A small network was shown many inputs. Here are its activations along a few directions, one row for each input.
In each table, some parts of the input vary, and every possible input appears once, in random order.
Descriptions start from the smaller parts, as in this example, which fits no table here: one of 4 places along a line, together with either a single point or one of 9 places around a ring or (one of 3 separate values, together with one of 8 places around a ring).
Shared parts are said once, and a part with two or three values counts as separate values.
(in the rows, 128 means zero)

Other details of the inputs vary at random and push rows far along three fixed directions, the same in every table; ignore that.

Table:
r1: [112 121 104 150 137 137 138 135 142 141 122 122 121]
r2: [113 125 113 152 128 142 145 122 131 151 118 119 109]
r3: [116 122 107 159 143 141 128 126 138 131 137 123 127]
r4: [146 143 107 129 137 150 119 119 104 140 125 127 142]
r5: [120 130 122 106 118 123 134 150 126 132 103 145 119]
r6: [117 124 110 135 131 125 143 122 140 132 115 119 131]
r7: [148 138 139 104 125 125 105 127 111 102 144 155 144]
r8: [133 132 110 113 122 135 129 148 126 143 107 125 128]
r9: [142 138 123 161 146 145 119  91 123 126 162 121 139]
r10: [133 138 134  86 122 116 120 128 118 115 111 149 139]
r11: [124 132 161 134 139 124 118 100 117  99 148 130 130]
r12: [ 91  88 226 149 123 109 129 130 160 111 174 121  92]
r13: [136 121 144 149 141 130 109 110 132 106 170 133 137]
r14: [114 116 124 123 110 125 156 153 144 156  98 108 103]
r15: [135 127 110 149 134 141 123 116 141 131 144 122 132]
r16: [148 143 139  79 116 101 126 136 112 106 112 147 142]
r17: [134 133 102 114 121 141 128 147 126 146 106 125 127]
r18: [124 124 101 156 129 137 140 146 137 138 130 121 117]
r19: [131 127 117 160 159 138 109  92 140 112 160 120 155]
r20: [129 125 115 149 148 145 112  98 140 124 150 126 142]
r21: [135 138 144 100 137 113 106 124 114  98 132 154 150]
r22: [137 124 117 159 149 139 115 104 137 120 165 122 140]
r23: [123 125 112 126 109 124 154 152 142 147 101 121 108]
r24: [131 127 113 142 143 143 115  90 140 123 145 121 145]
r25: [124 126 158 133 136 125 113  94 120 114 151 136 134]
r26: [114 120 106 141 126 136 145 121 148 143 114 115 119]
r27: [134 132 107 109 118 136 134 138 128 146 105 120 128]
r28: [116 117 117 134 116 135 145 166 132 150 109 122 105]
r29: [114 123 132 160 134 143 138 114 136 141 129 119 112]
r30: [147 142 141  85 119 102 124 138 114 106 115 148 143]
r31: [135 133 111 108 126 124 133 145 122 136 106 122 135]
r32: [116 129 114 138  99 123 154 150 122 152 105 122 102]
r33: [116 131 122 119 113 124 138 134 115 141 106 136 115]
r34: [ 92  99 184 145 104 109 151 145 141 146 129 111  83]
r35: [140 130 112 153 149 133 117 101 138 121 155 115 146]
r36: [112 122 103 148 133 134 143 127 148 143 115 114 123]
r37: [130 127 114 151 156 139 112 100 139 120 150 124 148]
r38: [144 143 135  89 119 111 119 147 112 111 118 155 140]
r39: [112 122 101 148 133 131 145 128 146 140 115 114 126]
r40: [118 129 112 136 103 123 157 150 121 154 102 123 101]
r41: [106 108 175 112 111 101 148 148 145 132 113 114 101]
r42: [144 138 103 121 139 137 116 132 120 133 123 124 149]
r43: [126 124  98 137 128 144 135 148 132 152 116 116 121]
r44: [144 136 102 118 137 140 119 124 122 136 123 121 147]
r45: [132 132 102 117 122 142 128 150 123 145 110 128 126]
r46: [137 139 139 103 134 118 106 130 109  98 131 156 149]
r47: [134 139 133  88 123 118 116 132 117 114 112 154 138]
r48: [149 132 104 153 165 147  99  94 124 116 166 114 169]
r49: [121 118 149 137 138 133 112 113 133 109 156 139 132]
r50: [139 134 100 125 135 135 123 143 117 134 119 125 142]
r51: [129 131 107 137 122 144 142 138 117 159 106 116 117]
r52: [140 134  88 140 140 147 117 138 117 137 128 122 144]
r53: [137 135 146  95 130 122 106 108 121 104 133 149 147]
r54: [131 132 122 112 112 126 136 152 127 131 113 141 119]
r55: [146 155 142  86 113 112 128 139  93 104 114 149 131]
r56: [150 141 139 103 128 115 107 135 106  96 137 155 148]
r57: [101  94 172 162 134 115 143 117 164 129 152  93 107]
r58: [116 118 121 126 119 126 145 166 134 150 105 120 108]
r59: [147 144 113 128 136 149 119 120 103 138 125 130 143]
r60: [ 98  94 194 164 130 104 140 127 164 112 168 117  98]
r61: [135 126 109 152 137 138 126 117 142 131 143 120 132]
r62: [128 124 109 157 149 147 114 108 134 123 151 128 139]
r63: [146 144 136  86 118 108 120 144 114 110 114 153 141]
r64: [122 126  97 142 116 140 140 139 115 161 111 113 118]
r65: [143 131  94 156 154 151 108 115 119 123 153 117 158]
r66: [131 127 103 155 154 150 112  99 135 126 157 126 145]
r67: [122 123 146 147 137 127 108  90 121 115 159 128 138]
r68: [149 150 160  97 124 116 110 110  97 103 141 153 144]
r69: [126 137 115 158 126 143 147 130 129 148 126 118 111]
r70: [143 134 155 111 132 109 114 108 128 101 147 133 145]
r71: [131 137 144  81 120 108 124 128 119 110 109 148 141]
r72: [142 149 139  96 111 116 125 130 100 120 119 148 132]
r73: [132 133 134 103 115 107 136 154 125 121 107 141 123]
r74: [127 135 119 140 134 144 132 118 119 140 122 131 124]
r75: [ 94  96 245 130 113  95 132 121 141 112 162 124  90]
r76: [145 139 140  85 113 110 126 130 119 112 115 145 138]
r77: [123 125 110 126 107 129 154 151 142 148 102 123 107]
r78: [115 118 121 123 115 123 153 160 141 154  98 110 107]
r79: [122 128 184  95 109 106 135 149 109 112 113 133 106]
r80: [ 95  93 196 150 121 116 136 124 167 128 154 106  95]
r81: [133 129  96 134 118 136 143 130 140 147 115 118 122]
Description of these inputs: one of 3 separate values, together with either a single point or one of 6 places along a line or (one of 4 places along a line, together with one of 5 places along a line).
Q: The inputs of r66 and r54 match in every part but the choice among 3 separate values. If r39 is changed in the same way as r66 into r54, which row does it become?
A: r30
Q: The inputs of r72 and r75 match in every part but the choice among 3 separate values. If r15 is changed in the same way as r72 into r75, which row does it become?
A: r17
Q: Change only the place on the line of 4 in r41. List by row number the other rows that result.
A: r14, r27, r57
Q: Change only the place on the line of 4 in r31. List by row number the other rows that result.
A: r44, r78, r80

Table:
r82: [104  96 126 152 140 127 140 130 180 138 137  96 120]
r83: [156 154  93  67 113 123 123 171 102 127  85 161 144]
r84: [147 133 135 161 161 145  90  63 111 108 191 120 162]
r85: [115 126 178 110 116 117 127 136 116 116 126 147 109]
r86: [157 132 129 159 168 139  83  84 120  88 200 127 171]
r87: [100 111 129 178 121 138 151 131 142 157 133 102  94]
r88: [120 128 176 106 106 108 138 132 118 125 120 132 112]
r89: [103  92 143 149 139 117 138 129 177 130 140  96 120]
r90: [103 114 125 178 134 144 146 130 138 148 132 109 102]
r91: [120 125 169 111 106 117 132 133 117 129 124 138 108]
r92: [119 131 172 103 112 111 127 140 108 117 122 147 115]
r93: [123 116 173  99 122  98 124 147 141 109 127 137 128]
r94: [117 121 183  92 125  85 120 115 147  77 137 159 136]
r95: [149 159  84  57 117 111 124 143 115 110  76 173 155]
r96: [143 151 110  83 103 128 142 147  99 147  77 137 123]
r97: [115 111 131 160 133 125 140 143 154 135 140 112 114]
r98: [105 114 145 170 124 129 157 118 149 152 133  92  95]
r99: [175 155  38 119 162 160  92 110 113 126 131 131 193]
r100: [158 146 103 147 156 159  88  75 102 117 170 131 169]
r101: [135 127 167 103 119 110 115 145 122  99 142 152 127]
r102: [130 139  44 151 112 160 169 149 123 190  76 103 108]
r103: [123 135  61 161 126 163 150 143 122 172  99 114 112]
Q: What is each input in this table made of?
A: one of 2 separate values, together with either a single point or one of 4 places along a line or one of 6 places along a line
Q: The inputs of r98 and r96 match in every part but the choice among 2 separate values. If r87 is changed in the same way as r98 into r96, which row does it become?
A: r100
Q: Change only the choice among 2 separate values in r101. List by row number the other rows that result.
A: r86

Table:
r104: [ 95 137 117 106  70 119 185 201 130 152  52 174  58]
r105: [175 141  85 123 162 147  93  91 143 108 168 124 184]
r106: [123 126  93 181 134 149 137 144 119 157 139 103 119]
r107: [159 168 111  52 106 140 121 156  68 138  68 161 138]
r108: [116 109  78 151 141 128 144 113 180 144 122  94 137]
r109: [151 138 193  87 141 122  65 112  79  82 179 159 167]
r110: [101 109 214 128 116 117 131 111 132 128 144 124 100]
r111: [116 126  98  74  90 101 173 196 158 156  45 132 105]
r112: [ 98  95 226 127 118 116 107 142 127 117 169 126 103]
r113: [152 155  60 141 153 154  91  59 104 104 152 161 175]
r114: [119 114  90  83  93 102 162 227 147 151  56 134 108]
r115: [165 156  78  47 127 116 116 175 102 111  72 166 167]
r116: [118 126  99 177 138 158 145 105 130 167 126  97 117]
r117: [107 115  81 168 158 137 144 119 174 137 117 103 134]
r118: [166 131 151  86 152 109  83 115 130  76 163 154 180]
r119: [116 122 218 137 105 103 145 119 127 108 152 123  91]
r120: [ 90 101 210 124 111 111 135 105 136 131 141 119  97]
r121: [126 129 100 183 137 156 143 131 123 157 138 104 109]
r122: [165 153  89 134 158 179  87  84  93 138 147 124 167]
r123: [111 120  74 192 131 155 132 148 133 142 141 139 114]
r124: [108 114  93 163 130 162 139 101 135 176 121  94 116]
r125: [154 153  78  48 129 115 108 183  96  99  74 172 172]
r126: [103 113 221 137 119 114 137 121 133 120 147 124  88]
r127: [107 110 229 130 119 107 127 132 126 112 158 132  91]
r128: [162 152  63 136 153 181  97  82  94 154 130 119 172]
r129: [120 122  92 178 139 156 133 143 121 158 138 103 120]
r130: [128 137 104 179 137 156 147 114 124 154 133 102 113]
r131: [ 89 109 211 149 116 101 130 101 155  94 165 162  92]
r132: [132 101  75 168 141 139 129 150 174 145 150  96 135]
r133: [158 149  93  28 100  99 123 153 122 121  75 153 156]
r134: [107  97 162 123 133  96 125 161 161 102 140 131 126]
r135: [115 127  89 170 130 146 150  98 130 163 123  96 122]
r136: [127 120 115 190 130 141 133 127 124 141 159  97 118]
r137: [156 142 184  81 138 134  72 107  83  94 162 159 157]
r138: [150 142  54 121 170 139 101  80 138 110 135 121 192]
r139: [162 134 175  71 139  97  82  93 141  75 170 149 177]
r140: [170 146  63 127 167 151 100  96 139 113 147 124 188]
r141: [102 133 119 106  76 117 170 208 121 145  63 178  68]
r142: [128  99 168 121 120 103 131 151 172 116 150 124 115]
r143: [107 106 173 126 134 102 137 135 173 105 135 126 119]
r144: [121 127 100 172 123 138 152  95 127 154 132  94 118]
r145: [133 129 102 191 130 151 144 124 125 151 145  97 108]
r146: [132 139  92 185 131 156 153 116 124 157 130  97 110]
r147: [176 180  99  50  98 121 122 171  53 127  72 170 142]
r148: [119 146 106  91  61 113 194 194 102 178  29 130  74]
r149: [113 108  88 173 159 144 138 139 165 132 131 109 129]
r150: [150 143 150  87 164 115  87 101 123  67 148 159 179]
r151: [109 110 218 137 110  93 128 145 124 107 163 128  99]
r152: [101 106 177 118 131  92 137 131 176 105 128 127 119]
r153: [ 85 102 164 121 133  94 142 121 173 108 119 123 116]
r154: [140 144 167  83 131 115  99  81  91 104 138 149 155]
r155: [100 114 195 132 105  97 150 108 131 125 136 117  96]
r156: [165 164 156  87 129 117 101  89  76  95 139 154 162]
r157: [122 120  98 181 139 170 135 131 128 168 136 100 110]
r158: [122 131 100 180 135 150 148 104 128 162 129  98 117]
Q: The inputs of r146 and r155 match in every part but one. If r150 is changed in the same way as r146 into r155, which row does it become?
A: r153
Q: The inputs of r128 and r122 match in every part but one. If r131 is changed in the same way as r128 into r122, which row does it become?
A: r104
Q: What is each input in this table made of?
A: one of 5 places along a line, together with either a single point or one of 4 places along a line or one of 6 places along a line
Q: List by row number the other rows that have the place on the line of 5 in common with r132.
A: r106, r109, r112, r114, r123, r125, r129, r134, r136, r151
Q: Change only the place on the line of 4 in r138. List by row number the other rows that result.
A: r108, r133, r153
Q: List by row number the other rows that have the place on the line of 5 in common with r115.
A: r118, r121, r127, r137, r141, r142, r145, r147, r149, r157
